Each row below is a small network's average activation on inputs in which a field has the value named, seen along a few directions.
Values that are neighbours, or in one group, have similar rows; names and order tell nothing.
In the rows, zero is written as 500.
Random noise pushes rows far along 12 fixed directions. That doesn't count. These rows show it; they differ only by the noise:
[445 194 589 585 446 381 513 300 370 578 585 463 620 413 519 490 415 467 549 441 344 518 456 526]
[569 879 565 457 665 622 410 494 503 683 576 534 403 312 449 581 652 399 594 518 664 450 437 506]
[477 651 499 361 358 636 428 533 319 596 407 456 378 504 549 491 413 402 413 491 605 550 687 451]
[545 476 557 406 574 476 713 605 749 584 527 657 547 511 466 576 612 412 556 635 567 335 505 626]
[473 319 533 530 324 519 295 493 381 366 400 322 584 519 460 271 459 694 522 408 199 554 469 418]
[608 569 526 661 590 403 369 369 403 403 612 563 522 365 565 409 676 628 437 312 523 549 327 477]
[342 561 608 426 510 494 302 420 336 595 496 455 621 515 640 365 725 773 317 411 522 449 352 743]
[480 582 592 473 513 509 413 709 461 609 619 430 411 467 455 414 687 573 462 463 478 439 544 445]
[419 733 438 482 546 792 320 788 594 439 286 316 372 648 275 415 574 554 612 698 542 577 402 571]
[548 517 455 439 565 512 482 429 683 512 584 497 374 542 454 575 459 422 601 563 599 586 398 629]
[631 293 673 593 381 477 454 460 447 494 601 478 524 397 389 351 472 510 620 372 314 474 563 334]
[583 592 494 78 427 800 369 382 672 493 453 471 588 632 332 311 372 503 627 534 376 631 420 767]
[744 498 554 769 449 571 461 458 402 343 523 485 486 472 406 404 526 527 569 376 448 603 404 300]
[506 494 457 404 423 459 402 479 500 481 538 464 358 515 563 475 448 502 449 448 537 573 561 499]


Values of SAVA:
bomig: [742 582 612 759 396 574 658 540 355 471 499 616 475 475 523 499 575 464 377 374 614 480 599 262]
dagi: [380 323 558 521 553 388 416 448 461 537 585 503 568 438 454 419 548 558 488 478 461 486 462 597]
neto: [529 648 495 624 513 594 477 472 450 424 291 410 654 496 537 564 508 623 563 537 392 415 405 406]
fad: [621 366 437 354 574 472 704 221 541 508 708 652 651 557 465 603 324 313 536 441 495 641 427 614]
sazig: [361 679 524 430 540 442 618 583 479 627 346 615 629 381 669 583 604 527 406 587 530 228 659 468]
rukan: [547 482 383 438 554 523 699 819 679 580 674 453 353 691 364 566 542 372 513 642 476 566 530 491]
ros: [411 586 461 639 446 524 666 588 319 500 248 525 565 569 644 662 408 443 398 594 617 422 632 376]
foge: [467 646 564 417 451 576 466 602 397 557 379 570 449 444 522 486 550 486 424 511 686 379 659 492]
tepek: [553 569 483 406 497 555 565 537 477 733 674 473 239 466 412 682 325 180 575 576 663 593 674 413]
kesu: [512 621 577 503 405 348 394 567 613 485 448 452 311 482 683 633 591 705 477 503 645 261 612 342]
remo: [370 516 538 245 504 439 590 756 457 754 778 357 591 485 528 454 591 537 457 454 142 367 670 381]
rutu: [259 418 445 699 530 429 518 322 335 605 357 474 458 552 691 690 450 495 360 593 747 546 412 683]
voze: [688 578 526 483 413 599 512 522 697 431 329 504 571 456 433 467 505 546 676 550 319 347 497 349]
rel: [498 467 639 551 516 527 496 549 464 621 617 376 565 425 389 509 493 498 671 490 328 421 544 360]
mel: [612 621 535 656 501 525 443 580 572 347 516 506 443 522 459 413 575 636 547 426 501 488 480 365]
rili: [227 328 505 769 588 428 403 685 263 519 415 445 436 401 376 424 564 493 467 536 532 508 533 437]
kego: [459 506 503 399 565 440 510 648 656 587 779 460 393 555 474 451 593 542 432 457 475 516 517 543]
tes: [361 374 427 620 475 423 268 458 270 267 423 423 470 517 490 334 417 597 391 343 501 678 554 430]
figap: [388 530 528 537 514 331 291 482 451 493 528 421 317 390 621 558 535 612 442 391 579 435 594 404]
fik: [544 435 438 480 396 451 561 283 386 446 452 550 566 529 680 626 368 462 385 454 554 525 496 493]
dotir: [674 561 669 451 324 537 642 567 661 669 607 364 450 673 657 593 598 677 483 523 439 305 507 421]
The values of SAVA form a ring.
Q: Fewest steps between rili and ros?
A: 10
Q: Name the neighbours of fad, in listed order.
A: kesu, tes
Q: Name the neighbours of dotir, in listed order.
A: bomig, kego
Q: Name the neighbours of dagi, in listed order.
A: foge, tepek
Q: Name the neighbours of mel, in listed order.
A: sazig, remo

Values of VARA:
bakuf: [477 343 554 502 496 570 572 557 386 512 609 555 491 704 397 416 567 464 344 472 675 642 476 681]
kifi: [309 676 585 668 765 616 443 380 249 703 646 406 645 449 442 592 606 491 503 519 602 582 238 676]
dek: [806 661 845 801 558 794 648 470 337 756 699 551 520 441 285 572 658 325 665 493 719 464 369 435]
bimav: [411 663 184 524 633 483 452 445 580 406 389 533 376 328 530 593 378 318 518 591 566 652 448 497]
ziba: [657 385 710 715 191 618 643 519 644 571 367 327 359 900 618 609 498 677 489 625 612 390 477 493]
dus: [358 557 393 464 490 375 480 656 455 432 493 567 251 687 708 477 533 559 199 454 841 575 684 553]
libo: [657 352 527 661 384 488 565 147 357 458 449 555 568 487 566 586 319 418 558 448 501 589 400 458]
lafe: [568 338 477 551 377 420 464 389 481 451 426 387 494 448 488 614 326 448 657 513 283 480 493 326]
mulus: [810 520 738 729 367 518 506 434 599 489 560 525 340 473 495 578 469 562 672 402 652 344 596 241]
dip: [593 718 493 310 409 650 491 385 547 356 152 770 454 308 461 465 270 299 613 490 726 415 889 387]
Each value of VARA is a pair of two hidden parts, and every pair occurs once (2 first parts, 5 second parts).
Q: lafe and ziba share the first part; lafe and bakuf share the second. Which value has the first part of bakuf and the second part of ziba?
A: bimav
Q: dip and libo share the first part; dip and kifi share the second. Which value has the first part of kifi and the second part of libo?
A: dek

Values of POBOL:
duku: [447 274 419 485 407 253 725 595 690 383 407 469 659 638 722 689 502 657 433 577 305 289 528 451]
luba: [179 361 481 289 516 438 660 648 353 777 674 335 599 679 599 665 496 455 348 604 391 498 523 701]
rad: [457 443 558 265 375 677 659 547 451 512 185 731 849 547 480 282 550 499 333 556 443 357 601 724]
gukal: [828 660 650 613 624 776 543 275 555 453 581 692 640 314 196 321 420 332 800 405 441 580 439 410]
navub: [175 691 528 273 760 452 193 489 581 589 478 532 438 239 432 408 577 518 598 505 637 392 585 706]
nete: [552 480 608 498 349 645 746 768 290 595 444 423 780 764 577 534 709 660 313 539 376 322 463 447]
lin: [448 499 191 338 699 252 705 636 606 382 598 755 721 265 598 418 636 391 332 461 226 505 505 500]
rez: [673 338 514 722 533 356 655 304 671 539 672 417 560 576 601 743 609 611 599 540 329 471 96 534]
refed: [571 971 534 351 464 818 508 622 297 622 339 500 731 488 534 348 656 574 352 491 372 447 511 464]
vigik: [464 587 458 244 364 498 385 649 755 490 383 393 475 479 562 403 529 678 504 548 289 351 596 470]
nim: [806 713 288 545 544 538 734 368 470 496 736 407 615 643 668 705 452 490 464 436 300 708 235 384]
vemi: [471 695 406 545 575 448 557 632 446 532 426 522 321 322 488 745 403 219 584 602 640 440 706 226]
pog: [535 393 386 53 289 394 429 144 725 699 656 391 260 497 682 702 113 362 571 501 420 591 618 568]
nupu: [486 592 558 230 425 456 685 459 733 694 310 541 607 452 694 853 496 442 597 754 501 113 556 550]
figot: [204 326 551 385 460 345 333 635 610 564 458 354 379 449 530 484 419 573 598 540 409 354 732 452]
mukav: [428 468 396 664 419 461 636 351 347 483 348 517 390 540 691 724 237 302 424 541 760 579 674 420]
gel: [574 387 545 518 372 415 482 452 462 609 553 274 507 446 525 613 476 522 609 516 233 420 443 308]
tevel: [550 430 496 353 829 575 713 256 395 647 886 799 907 326 287 301 463 179 500 342 341 747 353 794]
luse: [617 558 399 513 476 605 585 489 431 489 467 523 439 542 419 575 429 329 483 557 560 634 500 468]
zupeb: [359 321 697 632 516 449 541 503 208 712 569 627 372 448 443 504 542 306 410 504 916 499 674 594]
pof: [585 362 306 681 694 233 655 545 604 184 600 782 477 492 496 514 626 453 376 468 676 603 381 544]
The values of POBOL form a ring.
Q: A walk along POBOL starts at gel and steps to its neighbour zupeb. Put refed, vigik, nim, vemi, pog, mukav, tevel in the order it reaches them.
A: vemi, mukav, nim, tevel, refed, vigik, pog
Q: Name the neighbours of rez, in listed order.
A: rad, luse
Q: Name the neighbours of duku, in listed order.
A: luba, navub
Q: Name the neighbours of nupu, in listed order.
A: nete, pof
